These are the activations of a small network on made-up records, seen along a few directions, one row for each record.
After each row come some of the record's fields: GOR, FEK, FIPE, PUVIB, PES, MUKEM, GIK, LUPU.
A field that a record lacks is left out.
The largest differences between rows may come from other fields.
Random noise pushes rows far along 7 fixed directions. That doesn't count. These rows show it; they differ only by the noise:
[ -98 -259  185  -18  146  -19  246  104  -13  189  -40  -32   -8  216
  301  -45 -205 -172 -305 -146  -87   93 -223 -118 -136]
[ 109 -164  -46  155   80   35  -12  203 -154  -55  -83   96  525   41
  149 -378  135  101  -23   -8  319   45 -145  228  176]
[-301  -11  -62  -97  196 -254  187  -47 -100  222  -44  405 -302 -220
  122  141 -309  253  -44 -188 -255  273 -201 -254 -185]
[-275 -154  128 -223  168 -209  113  -67 -112  232  -49   53 -271  165
  154  100 -215  147  -68 -267 -267  224 -183 -269 -311]
[  91 -105 -263  286  -56   70  493   61  378    3 -112  244   15 -305
  356 -247 -126 -340 -358  230  239   80 -124 -240   11]
[-154 -136  -70  187  190 -132  140  190   61  171   42   44 -257 -115
  256 -172 -137  -18 -208   44  -29  126  -53 -302 -242]
[ 312   93  144 -397 -184 -208   36 -238 -448 -135   19  309  650  279
  -59  162  -99 -105   -9  314  -54 -537 -393  213 -155]
[ -48 -350  281  149  246  154  277  311  -99  193  -76   54  315  199
  376 -109 -222 -174 -412 -276   24  142 -322  214  216]
[-117    9  260  445  445 -132  -28  574 -364  260  318  295 -343 -288
  259  332 -448   96 -550  271 -480 -283 -227   50 -121]

[ 191  156 -228 -124 -308  166  108 -349  237 -313 -270  228 -313 -259
  -99  494  100  200   74  283  -72  -53  -47 -165  -39] : <GOR:povi FEK:sib FIPE:mer PUVIB:tufir GIK:kon>
[ -70   -5   18   62  279   -5   83  178 -151  155   43  340  -72 -139
   76  191 -184  216 -209  -87 -254  127 -264  174  143] : <GOR:dunos FEK:fomub FIPE:mer PUVIB:zufu PES:zevan MUKEM:zam GIK:ruma LUPU:zokir>
[ 392   -7 -114  243 -309  321  266  -74  303 -333 -180  137  336 -139
   49  117  211  -92 -271  367  142 -117 -139  315  421] : <GOR:dunos FEK:sib FIPE:mer GIK:ruma>
[ 149  228 -246  230 -103   57   30  151  147 -125  133  149 -366 -469
 -108   92 -102 -109  -35  535   87 -239  224 -159 -101] : <GOR:povi FEK:nupe FIPE:mer GIK:kon>
[ 303 -186  258   16   19  306 -206  223 -236  -50 -116  -47  732  378
  -20   46  153   61  -74  -63  177 -166 -223  691  415] : <GOR:povi FIPE:mer PUVIB:zufu PES:zevan MUKEM:zam GIK:kon LUPU:zokir>
[-422 -172  -11  153  362 -129  201  111   93  300   78    6  -71 -135
  146 -303 -125   77   39 -441   22  430   19  -61   96] : <GOR:dunos FEK:nupe FIPE:kevot PUVIB:zufu PES:pulub MUKEM:perab GIK:ruma LUPU:zokir>
[ 205  241 -328   13  -12 -388 -191  -64 -187 -231  138  240  389 -175
 -182 -262  349  141  272  483  259 -280    2   63 -183] : <GOR:dunos FEK:fomub FIPE:mer PUVIB:zufu PES:pulub MUKEM:perab GIK:ruma LUPU:viz>
[  -7   69  -82  328  -86  249 -141   86  217 -140 -156   45 -386 -322
   42  260  178  410 -101   15  -76   38  200   67  312] : <GOR:fof FIPE:kevot GIK:ruma>
[ 164  109 -399   80  -64 -122  107  183  104   74  214  246  353 -389
  -38 -453 -250 -499   63  337  413 -220   87  -96   29] : <GOR:povi PUVIB:zufu PES:zevan MUKEM:zam GIK:kon LUPU:zokir>
[ 343  -38 -271 -298 -168  -32  -29 -105 -255 -223 -111   78  498  179
  -90  -98   45  -87  233  230  280 -236 -168  122  -60] : <GOR:povi FEK:fomub FIPE:mer GIK:ruma>
[-134  157  -67   48  -59 -219 -110 -299  -47  -38  114  275  -69 -225
 -157  125  276  388  116   59 -149   95    1   -1  -35] : <GOR:dunos FEK:nupe PUVIB:tufir GIK:ruma>
[ 155 -245   25  512   16  391  186  332  295   -6  -25  -23  214 -201
  363 -224  145 -268 -417   -9  246  186  -53  242  473] : <GOR:povi FEK:fomub PUVIB:tufir GIK:ruma>
[-143 -236  135  -67  129  108  250 -116  172  152 -260  -87 -254  229
  217  230  -58  202 -277 -385 -240  494 -257   59   35] : <GOR:dunos FEK:sib FIPE:mer PUVIB:zufu PES:zevan MUKEM:perab GIK:ruma LUPU:zokir>
[ 279   81 -252   52 -211  161 -369   21  108 -413 -127 -185   16   -4
 -156 -148  483  290  249  255  249  -78  242  177   69] : <GOR:povi FEK:nupe FIPE:mer PUVIB:zufu PES:pulub MUKEM:perab GIK:ruma LUPU:viz>
[-226  191 -259  267  329 -408 -226  283 -341  192  265  218 -103 -387
  -86 -238  -83  210  119  277   10  -35   53 -109 -121] : <GOR:dunos FIPE:mer GIK:kon>
[ 154  -67   66  -16   68   36 -134  163 -356 -145   11  194  763  130
  -27 -223   -3  104  128 -148  233 -105 -162  436  296] : <GOR:povi FEK:fomub FIPE:kevot GIK:ruma>
[ -82  179 -219  -82  -26 -321  131  -70 -158  114  199  414  371 -268
 -107 -243 -372 -329  194  -39  139 -168  -25 -104    1] : <GOR:povi FIPE:kevot GIK:ruma>
[-171  101  162  -38  400 -355 -450  427 -678  270  428 -125  -34  101
 -185   28 -301  -16   67   89 -207 -352   46  -15 -355] : <GOR:povi FIPE:mer GIK:kon>
[  52  166 -257  217  -36  167    9   63  277  -73 -102   40 -642 -446
  -86  274 -182  156  -69  297 -173  -82  177 -192  -83] : <GOR:povi FIPE:mer PUVIB:zufu PES:pulub MUKEM:perab GIK:kon LUPU:zokir>
[ 106  -19  260  257  323   34 -335  553 -468   80  143  124  280    0
    0  -14 -152  155  -99   25  -94 -145 -209  483  198] : <GOR:fof FEK:sib PUVIB:zufu PES:pulub MUKEM:perab GIK:kon LUPU:viz>
[ -48 -117 -342 -243 -105 -214  427 -348  203  139  -15  191  232   71
  122 -375 -120 -540  166   20  260  138 -118 -406 -314] : <GOR:povi FEK:sib FIPE:mer PUVIB:tufir GIK:ruma>
[  59  137   60  537  230   -7 -622  616 -343  -67  354 -235   22 -205
  -69  -96   28  288  -16  299   11 -354  263  198  125] : <GOR:povi FIPE:kevot GIK:kon>
[  89   -6 -184  164   32  165   -1  316   65 -100  -16 -137 -500  -80
   51  155 -214  -48 -129  274  -36  -99   28 -193 -255] : <GOR:povi FEK:fomub FIPE:mer GIK:kon>
[ 262   41   32  688   60  509 -472  513    1 -458 -184 -143 -147 -305
   26  176  422  773 -197  144   20  -29   60  643  679] : <GOR:dunos FEK:fomub FIPE:kevot PUVIB:zufu PES:zevan MUKEM:perab GIK:ruma LUPU:viz>
[  86 -100   93  121  265  235 -294  464 -398  -38 -225  218  162   31
   39  182   -2  528   43 -174    5  183 -276  586  369] : <GOR:fof FEK:fomub FIPE:mer PUVIB:zufu PES:pulub MUKEM:zam GIK:kon LUPU:viz>
[ -89 -128  308 -317  208  135  146   88 -206  263  -97  -54  -90  288
  103  328 -386 -149 -257 -324 -320    5 -298   76  -98] : <GOR:fof FIPE:mer PUVIB:zufu PES:pulub MUKEM:vonif GIK:kon LUPU:zokir>
[  22  -10  247 -150  -72   83  399 -160   59   68  -57  229  387  105
   69  109 -159 -298 -227 -159   11  -79 -217   98  282] : <GOR:dunos FIPE:kevot GIK:kon>
[ 289   25  166  -19 -117  345 -275  166 -261 -228 -232  -84 -168  151
  -31  609   77  452 -110  222 -224 -148 -177  419   39] : <GOR:fof FEK:fomub FIPE:mer GIK:kon>
[ -85 -249   -1  245  146  354 -120  330  210   34 -154 -479 -338  126
  157  -81    4   69  -97 -329   -6  316  151  -56  150] : <GOR:povi FIPE:mer GIK:ruma>
[  78 -185  318   57  -87  167  280   24  333  -13   -2 -180   79  269
  293   43  -60 -533 -378  -72  -26  -64  -66   61   68] : <GOR:povi FEK:nupe FIPE:kevot PUVIB:zufu PES:pulub MUKEM:perab GIK:ruma LUPU:viz>
[-166  -42  146 -109  273 -143  211  131 -369  233  154  265  502  130
  -27 -125 -350 -384 -117 -137  -21 -143 -203  193  121] : <GOR:dunos FIPE:mer GIK:kon>
[  50  108   26   76   -9 -227  -44 -138 -160   46  145  129  336   -5
  -93 -179   85  -77  -25  220   14 -168  -72   26  -34] : <GOR:dunos GIK:kon>
[ -50    8  203    1  129   97 -195  316 -104   49    8   15 -335    1
  -98  305 -339   94 -134 -120 -309  -54   -8   59  117] : <GOR:povi PUVIB:zufu PES:pulub MUKEM:zam GIK:kon LUPU:viz>
[  13  131 -112  125  -63  191 -123  163   68  -71  -53   92 -118 -292
 -186  126 -168  190  225  -50   66  -47  164   52  291] : <GOR:povi FIPE:kevot GIK:kon>
[ -74   -4  -57 -152   25   -7  460  -65  -55  110 -149  361 -103 -117
  152  308 -377 -157 -281  131 -209   98 -353   -9 -114] : <GOR:dunos FEK:nupe FIPE:mer GIK:kon>
[-131  -26  351  -96   38  226 -121   -5 -217  -20  -76  193  576   23
 -127  108  -58  145  154 -585   69  128  -23  583  827] : <GOR:povi FIPE:kevot PUVIB:tufir GIK:kon>
[ -88  106  297  408  265 -113 -155  411 -325   87  272  210 -139 -234
  110  306 -126  147 -301  268 -294 -283 -140  230  137] : <GOR:dunos FEK:fomub FIPE:kevot PUVIB:tufir GIK:kon>
[-355 -150 -113  -10  251   69  -35  152  155  176  -64   13 -470 -227
  -12  -95 -153  393  188 -523  -70  468  122 -191   58] : <GOR:povi FEK:sib FIPE:kevot PUVIB:zufu PES:pulub MUKEM:vonif GIK:ruma LUPU:zokir>
[-157  -41  301  341  550  265 -243  747 -493  231  139  292  225 -269
  -13  105 -340  197  -77 -392 -135  143  -49  575  669] : <GOR:povi FIPE:mer PUVIB:tufir GIK:kon>
[ 333  302 -259 -416 -621  179 -732 -293  116 -679 -194 -574 -446  180
 -564  236  547  730  787  287   97 -261  519 -164 -202] : <GOR:povi FEK:sib FIPE:kevot GIK:kon>
[ -73 -104  457  218  203   17 -111  360 -237  204  361 -193 -311  233
  260  275 -305 -274 -463  203 -462 -411  -80    4 -211] : <GOR:fof FEK:sib FIPE:kevot PUVIB:tufir GIK:ruma>
[   7  -23 -191 -231 -232 -231  347 -488   50   28 -143  256  291   93
  114 -212  108 -177   -8   64  161  107 -293 -125 -261] : <GOR:dunos FEK:sib GIK:ruma>
[-184  -18  432 -113   54    8  -94  -48  -51  138   78 -343  -14  393
  -25  114   -6    6  -81 -319 -238    2   25  -26   23] : <GOR:dunos FIPE:kevot GIK:kon>
[  58 -102  -43  -99   61  103   59  167  -50    0 -179   77 -173  132
  110   99 -103   24  -99  -59  -63   71 -210   68  -93] : <GOR:fof FEK:fomub FIPE:mer PUVIB:zufu PES:pulub MUKEM:zam GIK:ruma LUPU:viz>
[ 128  -21 -186  101  -21  -78  114   80  161   93  129 -178  -51    8
   96 -231 -105 -596 -180  347  223 -234  130 -385 -306] : <GOR:povi FIPE:mer GIK:kon>

Which values does each new row have?
[ 464  129  -34 -114 -104   78 -219  134 -242 -280  138 -255  130  260
 -149   84    5 -220   59  641  105 -639   19  -13 -368] : <GOR:povi FEK:fomub FIPE:mer GIK:kon>
[  13  154  127  -59  -69 -164 -363 -159 -218  -91    4  -80   17  151
 -183  138  250  454  154   89 -184 -150   -7   25  -72] : <GOR:dunos FIPE:kevot GIK:kon>
[  34   57  161 -395  -99 -409 -274 -181 -366   39  231 -156   91  338
 -176  -59   82  -11  310  201 -108 -411  109 -148 -520] : <GOR:fof FEK:nupe FIPE:kevot GIK:ruma>
[-439 -123  222   57  250 -183  393 -113   89  432  174  198   39    6
  246  -94 -374 -411 -239 -575 -132  294    4 -115  181] : <GOR:povi FIPE:kevot GIK:ruma>
[ 398   79 -132   73 -318  263 -108  -93  115 -371 -172  -80  -35   -7
  -78  287  178  111  -20  460   90 -154   11  159   69] : <GOR:povi FEK:sib FIPE:mer GIK:kon>
[-129 -379  234  319  209  194  160  420  182  214   13 -514 -101  384
  282 -249  -33 -412 -454  -63   23   53  -26 -132 -172] : <GOR:dunos FIPE:mer GIK:kon>
[ 114  233 -453  407 -119  123 -332   49  160 -416 -127  173 -141 -537
  -83 -114  480  742  341  172  250  176  313   93  263] : <GOR:povi FEK:fomub FIPE:kevot GIK:ruma>
[-168  -48  190 -261 -166  -17 -221 -270   -8  -78 -132 -282 -401  333
 -159  232  239  497  180 -187 -235  125   40  -79 -133] : <GOR:dunos FEK:sib FIPE:kevot GIK:kon>
[ 450  447  -28 -337 -637  143 -592 -549    3 -618 -208 -328 -322  222
 -440  739  626  645  307  469 -217 -395  232   76 -219] : <GOR:povi FIPE:mer GIK:kon>
[-110  152 -124  -33  -97 -309 -111 -274  -10  -34  -35   80   10   -8
  -96  -48  247  296  211   24  -56   35   13 -139 -130] : <GOR:dunos FIPE:kevot GIK:ruma>
[  89  102  264 -149   21   73 -105  -40 -484 -104 -109  336  431  147
 -155  551   99  446  -68 -140 -297 -164 -340  678  413] : <GOR:dunos FIPE:mer GIK:ruma>
[ 162  -10 -153  -72 -113  -18  669 -166  149   28 -135  356 -135  -84
  344  307 -354 -552 -543  491 -163 -180 -415 -276 -444] : <GOR:dunos FEK:fomub FIPE:mer GIK:ruma>
[  81   97 -363  131 -217  185  261  -18  463  -58  -99  108   14 -440
  -63 -283 -214 -343  222   59  361   65  274 -228  304] : <GOR:povi FIPE:kevot GIK:kon>
[  73  322  -60 -417 -206 -352  134 -619 -221  -46   51  466  312   -7
 -189  221  -42 -123  190   96 -135 -244 -119  -39 -236] : <GOR:povi FIPE:mer GIK:ruma>
[-113  130   -5 -230 -101 -315   -1 -448 -148    7  -30  218 -181  -14
  -60  268  164  373   16   92 -332  111 -174  -62 -269] : <GOR:dunos FEK:nupe GIK:ruma>
[ 101  135  -57  -33 -126   21 -106 -160  -27 -238  -65   68  132 -143
  -94  153  248  413  118  125  -28  -90  -30  244  193] : <GOR:dunos FEK:nupe FIPE:kevot PUVIB:zufu PES:pulub MUKEM:perab GIK:ruma LUPU:zokir>
[ 197 -207 -116  234   76  345 -323  394   -4 -247 -179 -461   12  139
   47 -256  344  324  133    2  384  223  215  150  182] : <GOR:povi FEK:fomub FIPE:mer GIK:kon>
[-310   80  378 -293  236 -234 -410  -24 -651  162  -12  180   85  212
 -188  403 -111  719  194 -429 -422  118 -226  287  122] : <GOR:dunos FIPE:kevot GIK:kon>
[-155 -245  249   23  453  -81  120  310 -205  405  204 -179  257  233
  238 -286 -271 -436 -160 -301   -7    3  -94   60  -69] : <GOR:povi FIPE:mer PUVIB:zufu PES:pulub MUKEM:perab GIK:ruma LUPU:zokir>
[ 154  178 -208  234 -147  165    3  -31  151 -189  -48   89  -29 -296
    1   80  165   56  -96  187  182  -51  125   48  144] : <GOR:povi FIPE:mer GIK:kon>
[ 151 -169  372  191 -107  439   81  109  258  -71  -63 -249   40  224
  105  326 -107 -213 -295 -223 -122 -123   39  266  481] : <GOR:povi FIPE:kevot GIK:ruma>
[ 126   78 -222 -202  -76 -467   13  -89 -244  -30  209   29  241  181
   -4 -339   -8 -329  152  559  181 -509  -57 -358 -695] : <GOR:dunos FEK:fomub FIPE:kevot GIK:ruma>
